These are the activations of a small neural network, seen along a few directions. Each row is one input.
Each table varies a few parts of the input and shows all the possible inputs, shuffled.
Descriptions start from the smaller parts, as in this example, which fits no table here: line(4) and (point or ring(9) or (values(3) and ring(5))).
Shared parts are said once, and a part with two or three values counts as separate values.
In the rows, 128 means zero.

Other details of the inputs vary at random and push rows far along two fixed directions, the same in every table; ignore that.
To show where, the next rows are all for the same input, with only those details redrawn:
[ 99  96 112 149 133 146 166 129 140 160 166 162]
[146 189 138  92 152  96 123  85 165 112  88 112]
[136 194 144  83 166  49 112  81 186 103 106  97]
[158 173 125 112 116 203 152 101 119 140  66 152]
[138 180 136  96 150 104 129  89 162 119  97 117]
[121 115 112 142 115 195 169 124 123 161 128 171]
[ 84 118 127 122 163  35 134 113 188 132 182 121]

Rows:
R1: [177 140 165 130 115 129 120 141 107 110 100 111]
R2: [ 73 113 101 169 150 106 121 173 157 116 148 154]
R3: [129 162 125  97 147 151 130 105 140 138  93 122]
R4: [156  94 150 149 102 182 144 173  83 139 125 139]
R5: [129 161 133 116 149  97  95 148 135  84  77 146]
R6: [163 180 106 121 109 213 140 140 110 104  80  88]
R7: [161 192 125 126 108 189 120 131  76 120  62 105]
R8: [190 139 134 111 101 186 122  94 100 138  66 160]
R9: [113  65 128 170 129 123  95 182 132 135 145 171]
R10: [ 99 143 116 141 140  76 110 125 160  94 179  77]
R11: [135 129  98 136 108 175 135 102 151 141 128 143]
R12: [126 107 132 101 122 179 144 123 103 153 108 161]
R13: [ 90 123 140 129 135  62 114 138 114  98 183 116]
R14: [201 129 151 110 103 184 121 113 112 154  71 158]
R15: [166 208 130 123 109 188 137 121  94  99  74 118]
R16: [195 151 161 134  90 186 116 134  80 118  77 128]
R17: [163 149 138  86 112 195 146 114  98 141  62 159]
R18: [ 94 127 115 160 121 140 143 147 107 120 181 131]
R19: [136 165 145 110 125 140 121 135  88  99 106 112]
R20: [107 131 154  96 143  37 109  97 160 117 151 134]
R21: [145 108 129 146 111 173 130 149  76 121 122 124]
R22: [115 140 148  90 143  63  99  88 145 113 137 134]
R23: [114  72 152 121 145  27  84 111 165 138 186 130]
R24: [121 115 112 142 115 195 169 124 123 161 128 171]
R25: [149 154 127 117 122 132 134  96 133 143  80 137]
R26: [143  85 125 153 108 189 162 168  76 131 126 137]
R27: [115 132 147 123 137  72 137 143 125  97 153 111]
R28: [ 72  70  93 180 133 120 163 181 150 135 225 105]
R29: [ 97  98 135 133 131 102 158 170 108 116 174 126]
R30: [110 103  70 181 111 212 131 179 138 130 117 160]
R31: [125 127 114 176  92 185 152 149  74 142 131 147]
R32: [178 173 176  78 149  24  66  80 178 106  94  99]
R33: [123 119 125 137 157  58  79 148 153  93 102 129]
R34: [123 184 135  87 144 117 109  89 154 121  94 113]
R35: [107 129 144 132 131  78 130 138 116 101 167 121]
R36: [158 122 141 136 115 141 138 140 101 107 111 118]
R37: [140 133 167 116 141  56  85 136 134  98 135  82]
R38: [115 117 148 103 141  70 131 108 148 129 144 140]
R39: [111 122 105 168 112 152 144 144 134 114 171 114]
R40: [114 169 140  88 161  32  86  80 174 123 105  90]
R41: [162 129 134 103 122 135  98  89 115 130  98 146]
R42: [162 156 153 117 129  88 104 116 118  84 104  93]
R43: [159 173 123 132 109 203 140 145  74 122  65 107]
R44: [162 178 105 100 114 206 115  90 137 132  65 119]
R45: [ 92 144 123 138 147  95 129 148 132 109 171  99]
R46: [ 75  78 106 175 126 164 174 185 108 145 204 133]
R47: [143 200 148  73 168  26  95  79 179 113  78  77]
R48: [160  66 134 137 103 197 142 152 107 186 128 178]
R49: [110  45 144 172 118 148 137 184  96 150 185 136]
R50: [118  93  87 138 112 222 156 128 136 164 135 143]
R51: [ 64  52 105 173 118 114 136 125 133 180 202 174]
R52: [ 92 109  98 160 128 133 137 157 141 121 189  98]
R53: [ 64 108 123 134 161  36 112 105 181 134 211 129]
R54: [161 193 126 126 110 195 156 136  96 107  79 123]
R55: [102  18 108 148 129 158 148 149 108 184 180 172]
R56: [176 128 135 104 127 131 125 100 126 132  88 143]
R57: [120 130 148 122 151  23  86 119 136  85 161  81]
R58: [132 154 117 136 119 178 167 160 104 121 122 120]
R59: [115  52 120 131 121 127 121 126 121 161 160 156]
R60: [197 128 149  91 113 196 109 119 106 156  61 146]
R61: [166 158 168 115 121  90  83 125 116  94 111  94]
R62: [103  91 113 160 109 138 143 118 127 169 154 170]
R63: [123  95  90 145 109 220 169 133 138 167 138 148]
R64: [128 116 115 124 120 179 140 116 117 168  92 144]
R65: [132  68 124 123 130 120 143 134 134 160 146 148]
R66: [155 171 155  86 163  40  90 120 135  70  98  49]
R67: [137 172 128 115 129 143 129  91 141 130 101 142]
R68: [116  94 126 117 105 190 142 126  93 164 125 179]
R69: [ 92  94 132 133 136 105 149 167 102 115 177 118]
R70: [145 169 128 130 125 132 140 143 105 117  91  95]
R71: [141 180 128 136 117 136 112 120  93 111 101 106]
R72: [ 85 110 109 156 148  59 140 151 175 104 203  84]
R73: [155 175 118 100 137 124 123  87 176 113  90 101]
R74: [ 98 120 123 118 150 104 146 124 164 145 153 131]
R75: [ 93  92  93 149 114 157 130 112 152 152 176 147]
R76: [ 27  35  91 207 154  37 116 189 166 143 216 156]
R77: [100  21 135 149 121 111 115 149 136 187 200 167]
R78: [149 170 128 139 119 130 139 132 104 114  92 106]
Describe the family of inputs behind these rows. -> line(6) and (point or (values(2) and ring(6)))
The inputs of R53 and R22 match in every part but the line(6) part. If R45 is changed in the same way as R53 into R22, which row does it become? -> R19
The inputs of R42 and R15 match in every part but the line(6) part. If R55 is changed in the same way as R42 into R15, which row does it become? -> R3
Change only the ring(6) part in R52. List by row number the other rows that result. -> R6, R10, R28, R39, R72
Change only the line(6) part in R68. List by row number the other rows that result. -> R34, R40, R44, R59, R77
Change only the line(6) part in R43. List by row number the other rows that result. -> R6, R46, R49, R66, R69
Change only the values(2) part in R64. List by row number the other rows that result. -> R43

Rows:
R79: [108 128 123 128 150  55  92 115 181 122 144 119]
R80: [130 172 125 110 138 116 114  95 160 122 102 118]
R81: [106 111 138 115 144  69 126 116 149 136 155 127]
R82: [110  73 123 142 135  93 122 131 151 146 177 145]
R83: [159 172 138 114 126 141 112 123 111 103  86 104]
R84: [ 89  58 120 156 121 129 157 134 132 170 194 163]
R85: [118 127 132 135 131  98 118 136 123 108 140 113]
R86: [159 146 121 133 103 202 142 138  96 130  89 124]
R87: [130 181 143 102 152  67 116 116 151  90 121  90]
R88: [ 92  75 124 144 126 126 153 135 125 167 179 157]
R89: [152 163 130 124 107 177 130 132  92 115  86 130]
R90: [130 112 130 115 133 118 117 119 143 138 132 131]
R91: [128  87 129 142 114 162 146 131 109 161 138 169]
R92: [154 153 134 128 123 157 123 137 114 111  86 125]
R93: [113 113 101 143 121 185 154 127 120 155 122 164]
R94: [128 150 127 120 139 110 135 128 142 112 130 102]
R95: [106 112 133 113 147  85 125 109 159 134 160 117]
R96: [ 88 112 113 132 154  79 126 121 164 134 155 131]
R97: [149 140 124 132 113 165 131 139 109 124 100 115]
R98: [131 149 129 119 139 104 129 129 144 108 124  99]
R99: [136 157 138 112 146  72 109 126 156  96 118  87]
R100: [128 146 126 132 117 156 138 135 102 123 122 129]
R101: [111 119 114 129 141 105 119 124 152 133 126 138]
R102: [ 93  73 122 138 138  86 135 123 156 147 196 139]
R103: [126 115 124 121 127 137 137 111 135 143 141 137]
R104: [143 196 143  95 147  86 110 111 137  89  98  91]
R105: [161 171 132 120 112 184 133 131 100 110  77 130]
R106: [141 123 118 149 104 197 145 146  88 135 121 137]
R107: [129 128 142 110 142  74 116 103 155 127 134 122]
R108: [110 100 117 158 117 163 159 155 115 138 158 146]
R109: [120  90 119 133 116 172 144 127 121 157 146 152]
R110: [160 182 132 109 124 147 131 117 120 109  86  96]
R111: [ 92  82 114 167 122 138 155 156 113 145 196 136]
R112: [140 141 132 133 120 144 116 139 105 111 106 128]
R113: [130 100 124 134 112 159 146 119 118 155 134 158]
R114: [129 131 107 140 109 193 137 119 127 152 110 158]
R115: [156 186 149 101 147  78  88 113 139  85  88  80]
R116: [ 88  43 117 159 124 140 148 151 126 170 192 167]
R117: [105  76 127 135 141  91 118 134 151 145 174 139]
R118: [116 126 117 125 147  89 107 124 157 127 124 132]
R119: [145 151 131 127 116 162 125 139 102 113  97 131]
R120: [107  69 124 151 111 164 161 134 109 170 162 175]
R121: [ 77  73 117 163 129 105 143 165 126 137 203 142]
R122: [116 143 145  90 157  46 105 100 168 114 139  99]
R123: [124  90 133 138 127 118 130 131 126 151 146 156]
R124: [104  94 139 126 153  46 111 131 157 139 170 132]
R125: [123 147 138 123 151  68 114 134 153 101 134  99]
R126: [148 168 139 115 133 122 114 128 126  99  96 112]
R127: [131 129 122 140 117 158 142 140 110 131 133 119]
R128: [141 118 113 149  99 215 159 149  90 142 116 139]
R129: [144 124 128 117 120 146 128 110 132 139 118 139]
R130: [161 176 142 109 137 109  99 119 127  96  82  88]
R131: [138 128 120 146 100 192 143 144  84 130 114 142]
R132: [142 109 129 131 114 151 134 119 121 151 122 153]
R133: [105  89 128 127 135 108 132 130 140 147 163 140]
R134: [136 155 129 126 121 150 137 128 103 117 116 121]
R135: [117 133 134 130 131 101 116 138 126 107 136 117]
R136: [171 179 138 107 130 133 108 123 128  95  65  99]
R137: [170 178 125 122 108 217 149 128  92 120  70 135]
R138: [140  92 122 139 106 195 138 139 101 160 118 168]
R139: [127 116 126 145 120 152 127 152 105 124 127 140]
R140: [103 110 140 117 146  64 131 111 151 136 165 127]
R141: [132 171 142 107 151  60 110 122 159  92 119  88]
R142: [109 137 118 117 152  83 113 115 162 123 124 124]
R143: [145 168 131 114 121 151 128 129 109 108  95 121]
R144: [142 152 125 128 123 155 139 129 111 123 117 110]
R145: [123 121 132 141 134 119 120 146 124 115 133 128]
R146: [128 105 113 157 106 187 150 153  97 146 143 136]
R147: [125 118 133 112 137 110 118 112 148 134 136 126]
R148: [155 173 135 109 132 121 119 123 136 102  91  95]
R149: [144 144 121 135 106 197 148 141  94 125 101 144]
R150: [118 129 117 135 131 119 112 117 156 136 126 137]
R151: [110 145 139 122 154  46 112 124 151 101 160  83]
R152: [144 120 136 122 130 109 117 114 137 135 120 139]
R153: [142 139 131 134 115 151 119 137 103 113 104 126]
R154: [ 96  71 119 143 124 153 155 135 121 166 174 157]
R155: [180 213 141  96 114 172 114 108  97  95  44 104]
R156: [161 128 125 118 110 182 129 113 114 142  97 151]
R157: [132 118 135 118 123 138 133 123 121 147 119 146]
R158: [104 106 143 117 154  42 111 121 160 134 161 121]
R159: [148 142 130 127 125 133 117 136 122 112  99 107]
R160: [143 149 131 125 128 126 118 131 123 113 112 101]
R161: [112 146 136 123 140  78 118 131 135 106 143 104]
R162: [101 106 111 147 130 122 125 125 158 147 152 147]
R163: [118  84 127 143 114 153 150 130 112 163 148 167]
The inputs of R152 and R84 match in every part but one. If R123 is changed in the same way as R152 into R84, which row does it become? -> R140
The inputs of R138 and R116 match in every part but one. If R124 is changed in the same way as R138 into R116, which row does it become? -> R158
Describe the family of inputs behind these rows. -> line(5) and (values(2) or ring(6) or ring(9))
Change only the values(2) part in R79. List by row number the other rows that result. -> R118
Change only the line(5) part in R137. List by row number the other rows that result. -> R92, R108, R125, R141
Change only the ring(9) part in R100. List by row number the other rows that result. -> R87, R94, R104, R110, R111, R134, R137, R144
A walk changes only the ring(6) part. It starts at R102 and steps to R113. List the rest of the walk in order. -> R120, R81, R122, R109
A walk changes only the ring(9) part. It starts at R99 and steps to R125. List the rest of the walk in order. -> R126, R119, R135, R85, R83, R160, R97
